Each row below is a small network's average activation on inputs in which a field has the value named, seen along a few directions.
Values that are neighbours, or in one group, have similar rows; names and order tell nothing.
In the rows, 500 means zero.
Strong random noise was added to every row along 4 fixed directions; ignore it. To show where, here is one row again and again, with new noise each time:
364  408  514  514  504  452  486  443  471  461  355  453  524  470  502  425
354  308  522  386  583  478  601  511  655  501  244  365  492  400  549  318
625  493  513  548  556  579  460  711  355  461  767  665  457  457  342  572
489  510  488  443  476  478  389  581  318  338  573  538  397  323  408  557
309  387  521  570  502  432  508  367  510  503  272  422  593  556  533  389
400  609  441  449  426  379  359  479  353  219  414  368  482  407  410  592


Y, 12 values:
y3: 593  646  429  402  584  527  526  707  591  308  723  513  520  595  237  702
y5: 677  455  460  464  574  570  519  835  447  404  794  661  432  407  350  568
y11: 416  467  528  217  598  472  673  649  810  484  282  262  540  385  486  339
y4: 254  415  399  413  555  456  500  301  612  530  187  284  460  588  740  429
y2: 443  533  485  432  445  415  545  475  661  461  334  334  494  539  443  498
y8: 722  204  485  290  628  711  702  900  721  699  767  695  249  243  491  483
y6: 545  512  524  249  515  582  618  379  691  552  306  367  445  446  734  402
y7: 695  337  709  714  648  675  798  574  717  869  627  612  716  692  528  261
y9: 593  290  671  499  537  650  518  419  425  818  565  820  363  197  624  240
y10: 528  629  445  622  386  437  396  408  439  545  570  526  469  570  567  636
y1: 794  767  419  543  587  509  678  662  845  442  526  227  727  815  454  580
y12: 336  526  451  347  436  420  436  290  524  532  247  361  365  403  747  475
A value of Y combines one of 3 hidden first parts with one of 4 second parts; all combinations occur once.
Changing only the second part turns y4 into y5. y12 has the same second part as y4; what does that change turn y12 into? -> y11
Changing only the second part turns y9 into y1. y3 has the same second part as y9; what does that change turn y3 into? -> y8

U, 12 values:
u2: 154  467  425  760  326  416  391  219  204  554  490  682  709  900  607  638
u6: 473  402  702  687  310  459  386  215  170  564  378  700  470  245  639  293
u10: 279  147  499  475  360  489  509  145  569  877  172  625  262  321  831  322
u4: 290  79  597  501  549  622  461  455  318  624  536  857  401  278  542  273
u1: 481  883  526  785  328  432  252  81  177  472  489  471  643  838  653  666
u9: 442  756  488  498  441  364  438  334  436  351  432  389  648  652  346  577
u3: 457  437  452  640  478  510  471  257  544  743  323  420  524  544  828  399
u12: 424  463  625  588  474  556  468  386  341  804  644  787  492  651  538  581
u8: 393  362  662  723  518  338  636  369  694  644  186  392  704  586  459  317
u7: 522  318  365  525  676  559  638  690  730  578  596  521  385  674  503  535
u5: 553  665  608  517  340  567  319  217  194  398  656  629  554  340  515  527
u11: 580  383  457  380  622  490  525  981  533  280  616  423  377  208  251  436
The values of U form a 3 by 4 grid.
List every value one step from u1, in the order listed. -> u3, u12, u5
List every value one step from u8, in the order listed. -> u6, u9, u11
A value of U combines one of 3 hidden first parts with one of 4 second parts; all combinations occur once.
Changing only the second part turns u4 into u11. u5 has the same second part as u4; what does that change turn u5 into? -> u6
Changing only the second part turns u10 into u12. u7 has the same second part as u10; what does that change turn u7 into? -> u2
